A small network was shown many inputs. Here are its activations along a few directions, one row for each input.
In each table, some parts of the input vary, and every possible input appears once, in random order.
Descriptions start from the smaller parts, as in this example, which fits no table here: values(2) and (point or line(11) or (ring(5) and line(6))).
Shared parts are said once, and a part with two or three values counts as separate values.

Other details of the inputs vary at random and push rows far along three fixed directions, the same in every table; ignore that.

Table:
R1: -20, -9, 7, 41, 11, -18, 4, 12, 6, -6, -16, -10, 4, 13
R2: 12, 6, 5, -15, -1, -18, -3, -4, 14, 5, -7, 4, -43, 14
R3: 6, 14, 13, -9, -11, -1, -3, 0, -10, -6, 5, 0, -21, 21
R4: -26, 2, 11, 38, 13, -8, 6, 11, 0, -6, -14, -15, 0, 7
R5: 7, 6, 4, -9, -3, -9, 2, 2, 10, 7, -6, 16, -36, 12
R6: -11, -10, 0, 0, -3, 27, 0, 3, -17, -1, 22, 6, 53, -15
R7: 11, 2, 12, -13, -4, -14, -6, -4, 3, -9, 5, 1, -13, 25
R8: 3, -2, -7, 4, -1, 8, 2, 1, -8, 0, 4, 0, 28, -15
R9: 4, -11, -27, 10, 9, -7, 9, 10, 17, 16, -18, 8, -3, -20
R10: -7, -5, 0, -2, -4, 22, -3, -5, -16, -4, 17, -1, 57, -19
R11: -6, -3, -14, -9, -3, 22, -3, 0, -5, 11, 6, -3, 20, -30
R12: -27, -8, 12, 41, 7, -13, -5, 10, 0, -6, -13, -20, -10, 3
R13: -20, -13, 3, 37, 7, -20, -8, 9, 10, -11, -15, -18, -2, 9
R14: 29, 1, -20, -41, -13, 17, 2, 1, 1, 14, 12, 26, -2, -5
R15: -25, -14, 0, 32, 11, -7, 2, -4, 0, -13, -13, -19, -4, 6
R16: 5, 13, 19, -12, 2, -8, 0, -8, 1, -3, 2, 1, -16, 15
R17: -1, -7, -10, -1, -3, 10, -5, 3, -3, -2, 5, -5, 24, -11
R18: -7, -3, -7, -3, 3, 24, 4, 2, -5, 12, 7, 9, 24, -26
R19: 5, -13, -30, 9, 9, -4, 7, 13, 18, 16, -16, 6, -6, -19
R20: -29, -9, 12, 38, 9, -9, 0, 14, 2, -4, -12, -15, -6, 6
R21: -6, 3, 25, -12, -2, 13, 3, -17, -24, -23, 20, -10, 17, 25
R22: 16, 9, 9, -13, -2, -14, 3, -3, 2, -9, 2, -4, -11, 25
R23: 3, 8, 28, -5, -14, 1, -6, -4, -22, -21, 20, 3, 17, 29
R24: -1, -3, -28, 7, 8, -1, 3, 2, 20, 19, -17, -2, -15, -31
R25: -2, -15, -15, -1, -1, 18, -1, 6, -1, 9, 9, 9, 27, -20
R26: -7, 7, -2, 0, 1, 16, 1, -3, -7, 3, 3, -4, 21, -20
R27: 9, -12, -33, 11, 7, -7, 2, 8, 19, 15, -17, 2, -9, -26
R28: 33, -1, -19, -40, -15, 10, -6, -6, 5, 12, 12, 27, -11, -9
R29: 8, 16, 15, -12, 0, -6, 3, -5, -1, -5, 3, -7, -19, 19
R30: 8, 8, 0, -11, -5, -6, 4, 6, 6, 6, -5, 9, -36, 16
R31: 0, -17, -30, 8, 6, -12, -4, 2, 25, 16, -15, 8, -7, -27
R32: -26, -7, 16, 31, 15, -16, -4, 4, 4, -6, -10, -20, -3, 1
R33: -20, -12, 8, 33, 14, -25, -4, 4, 9, -9, -11, -18, 3, 8
R34: 5, -14, -28, 14, 8, -11, 0, 3, 20, 17, -17, 8, -6, -26
R35: 6, 10, 24, -8, -15, 7, -5, 1, -25, -23, 20, -4, 17, 31
R36: 4, 1, 7, -9, -6, 6, 4, -13, -12, -12, 6, 2, -13, 20
R37: -3, 18, 33, -4, -9, 10, -4, -6, -24, -17, 16, -1, 12, 21
R38: 2, -9, -12, -8, 6, 9, 0, -6, 0, 9, 8, 2, 34, -25
R39: 7, -11, -34, 6, 6, -9, 2, 5, 22, 14, -18, 0, -6, -26
R40: 16, 16, 0, -7, -5, -12, 2, -1, 8, 3, -9, 5, -44, 15
R41: 3, 15, 10, -7, -5, 2, 7, 3, -5, -3, 3, 4, -15, 19
R42: -16, -14, -3, -3, 1, 37, 8, -6, -24, -4, 19, -1, 44, -15
R43: 21, 3, -3, -17, 0, -22, -2, -1, 15, 0, -7, 3, -34, 22
R44: -27, -6, 13, 38, 9, -13, -5, 8, 0, -7, -13, -15, -6, 1
R45: -2, 3, -11, -2, 2, 22, 1, -2, -8, 9, 6, 2, 24, -32
R46: 22, 8, -12, -42, -12, 13, -3, -11, 6, 16, 8, 25, -16, -18
R47: -7, 3, 0, -2, 9, 12, 3, -4, -5, 4, 6, -8, 22, -20
R48: -4, 14, 31, -12, -6, 7, -3, -5, -21, -16, 19, -14, 11, 25
R49: 15, 11, 11, -11, -1, -17, 4, -5, 1, -8, -1, -1, -9, 23
R50: 23, 6, -13, -44, -15, 14, -4, -9, 5, 16, 9, 22, -18, -16
R51: 22, 11, -5, -10, -5, -25, 4, -2, 17, 0, -15, 10, -34, 17
R52: -5, 19, 32, -7, -10, 9, -3, -8, -19, -16, 14, -3, 13, 20
Description of these inputs: line(4) and (point or (values(2) and ring(6))).
- Changing only the line(4) part turns R11 into R48. The same change can be made to R31. Which row results? => R33
- Changing only the line(4) part turns R39 into R27. The same change can be made to R15. Which row results? => R36
- Which other rows does R51 become when the values(2) part takes its other values? List them by row number. => R26
- List by row number the other rows that have the line(4) part in common with R14. => R1, R4, R5, R6, R9, R18, R19, R20, R25, R30, R41, R42

Table:
R53: 6, 16, 11, -32, -13, 32, 10, -5, -25, -3, 26, 12, 6, 11
R54: 5, -9, -13, 2, -3, 5, -6, 12, 6, 14, 2, 12, 21, -23
R55: 10, 22, 18, -20, -9, 1, -1, -3, -7, -2, 10, 1, 14, 3
R56: 9, 6, 1, 1, 9, -36, -4, -4, 24, 4, -19, -4, -38, 7
R57: 10, 3, 16, -7, -12, -13, -13, 1, 1, -12, 7, 8, -7, 27
R58: 17, -4, -17, -31, -3, -2, -4, -14, 16, 17, -2, 18, -47, -6
R59: -14, 4, 1, 30, 13, -6, 9, 3, -1, -7, -10, -24, 10, 5
R60: 13, -4, 12, -23, -18, 3, -8, -7, -13, -17, 20, 6, 11, 25
R61: -9, -3, -3, 0, -3, 20, -5, 5, -3, 15, 5, 6, 12, -36
R62: 13, -10, -24, -9, -4, 17, 9, 4, -3, 9, 7, 16, 22, -14
R63: -5, 7, 21, 24, -4, -12, 1, 14, -10, -17, -3, -3, 5, 35
R64: -8, -9, -11, -5, 2, 13, -9, -6, 5, 16, 5, 9, 1, -34
R65: 22, 19, -13, -8, 1, -26, 8, 2, 25, 13, -25, 8, -48, 6
R66: -15, -20, -3, 30, 7, -9, 4, 6, -1, -15, -8, -10, 14, 11
R67: -30, -16, -5, 30, 16, 1, 5, 3, 4, 0, -14, -17, -9, -5
R68: -26, 0, 0, 30, 11, 5, 3, 13, -2, 4, -10, -9, -2, -12
R69: 3, -9, -21, -6, 12, 16, 5, -10, 0, 4, -2, -9, 24, -27
R70: -2, 8, 30, -5, 1, -9, -4, -12, -16, -23, 12, -21, 10, 27
- Changing only one part turns R65 into R68. The same change can be made to R55. Which row results? => R61
- What is each input in this table made of? => values(3) and ring(6)
- Which other rows does R56 become when the values(3) part takes its other values? List them by row number. => R57, R64
